Look-ups in named tables: a row name and a column name give one cell, copied from the table.

geladi:
|  | vuki | delidif | zof | digibar | bavezul | fuf | vem |
|---|---|---|---|---|---|---|---|
| nin | -3085 | 4034 | -5956 | -7831 | -1983 | -1272 | -6013 |
| nup | 2421 | 583 | -2064 | 2025 | -5407 | 5342 | 16 |
| nen | -403 | 6115 | 919 | -45 | 9407 | 260 | 1274 |
| mivo | 4897 | 283 | 5088 | -166 | -5019 | 1375 | 1470 |
| boneb | 5401 | -425 | 5214 | -157 | -6876 | 1668 | 1363 |
| davo | 4108 | 778 | 4049 | -595 | -4213 | 1249 | 956 |

What is the digibar of nen in geladi?
-45
What is the fuf of nup in geladi?
5342
What is the digibar of mivo in geladi?
-166
What is the delidif of nup in geladi?
583
What is the delidif of nin in geladi?
4034
What is the digibar of boneb in geladi?
-157
What is the vuki of nen in geladi?
-403
What is the digibar of nin in geladi?
-7831
What is the bavezul of nen in geladi?
9407
What is the fuf of boneb in geladi?
1668
What is the vem of davo in geladi?
956
What is the vuki of nin in geladi?
-3085
What is the vem of nen in geladi?
1274
What is the vem of boneb in geladi?
1363
What is the delidif of boneb in geladi?
-425
What is the zof of boneb in geladi?
5214
What is the delidif of mivo in geladi?
283
What is the zof of davo in geladi?
4049
What is the zof of nin in geladi?
-5956

pevavag:
,sabosa,vezo,mutanan,kabu,basisa,sipepet
vevasa,160,106,96,45,155,93
febosor,32,86,69,67,104,93
puf,22,86,96,72,112,93
kisud,86,43,58,90,104,20
vobupel,86,86,25,67,82,104
golo,49,86,96,83,104,93
zuk,142,86,96,57,157,93
novapa,86,107,101,34,104,93
rarafes,86,86,96,67,104,98
nativa,81,86,38,67,104,93
kom,86,189,96,214,104,93
les,86,76,106,79,104,122
novelar,125,63,96,91,47,6

sabosa of kisud is 86
mutanan of les is 106
sabosa of febosor is 32
sipepet of zuk is 93
sabosa of golo is 49
basisa of puf is 112
kabu of vobupel is 67
sabosa of zuk is 142
sabosa of vevasa is 160
kabu of vevasa is 45
vezo of vevasa is 106
basisa of kisud is 104
vezo of kisud is 43
mutanan of rarafes is 96
kabu of les is 79
kabu of kom is 214
sipepet of novelar is 6
basisa of febosor is 104
sabosa of nativa is 81

Table namage
fields: zegig, seroput, fugesem, sokino
notek: [0.68, 0.67, 0.62, 0.60]
tobuvug: [0.78, 0.62, 0.56, 0.68]
mano: [0.30, 0.99, 0.44, 0.44]
fibogo: [0.68, 0.46, 0.47, 0.65]
dor: [0.48, 0.27, 0.52, 0.44]
deba: [0.72, 0.60, 0.57, 0.51]
gudep: [0.20, 0.46, 0.54, 0.52]
tel: [0.62, 0.68, 0.25, 0.63]
sef: [0.65, 0.78, 0.50, 0.65]
zut: [0.82, 0.67, 0.56, 0.57]
pofal: [0.38, 0.43, 0.70, 0.58]
rikesi: [0.52, 0.56, 0.78, 0.58]
mibili: [0.86, 0.09, 0.46, 0.30]
malenef: [0.71, 0.69, 0.77, 0.57]

What is the seroput of dor in namage? 0.27
What is the zegig of tel in namage? 0.62
What is the seroput of mibili in namage? 0.09
What is the fugesem of malenef in namage? 0.77
What is the seroput of zut in namage? 0.67
What is the zegig of zut in namage? 0.82
What is the seroput of rikesi in namage? 0.56
What is the seroput of notek in namage? 0.67
What is the sokino of notek in namage? 0.60
What is the fugesem of tobuvug in namage? 0.56
What is the seroput of malenef in namage? 0.69
What is the sokino of mibili in namage? 0.30
What is the fugesem of gudep in namage? 0.54
What is the seroput of fibogo in namage? 0.46
What is the zegig of mibili in namage? 0.86
Which row has the largest fugesem? rikesi

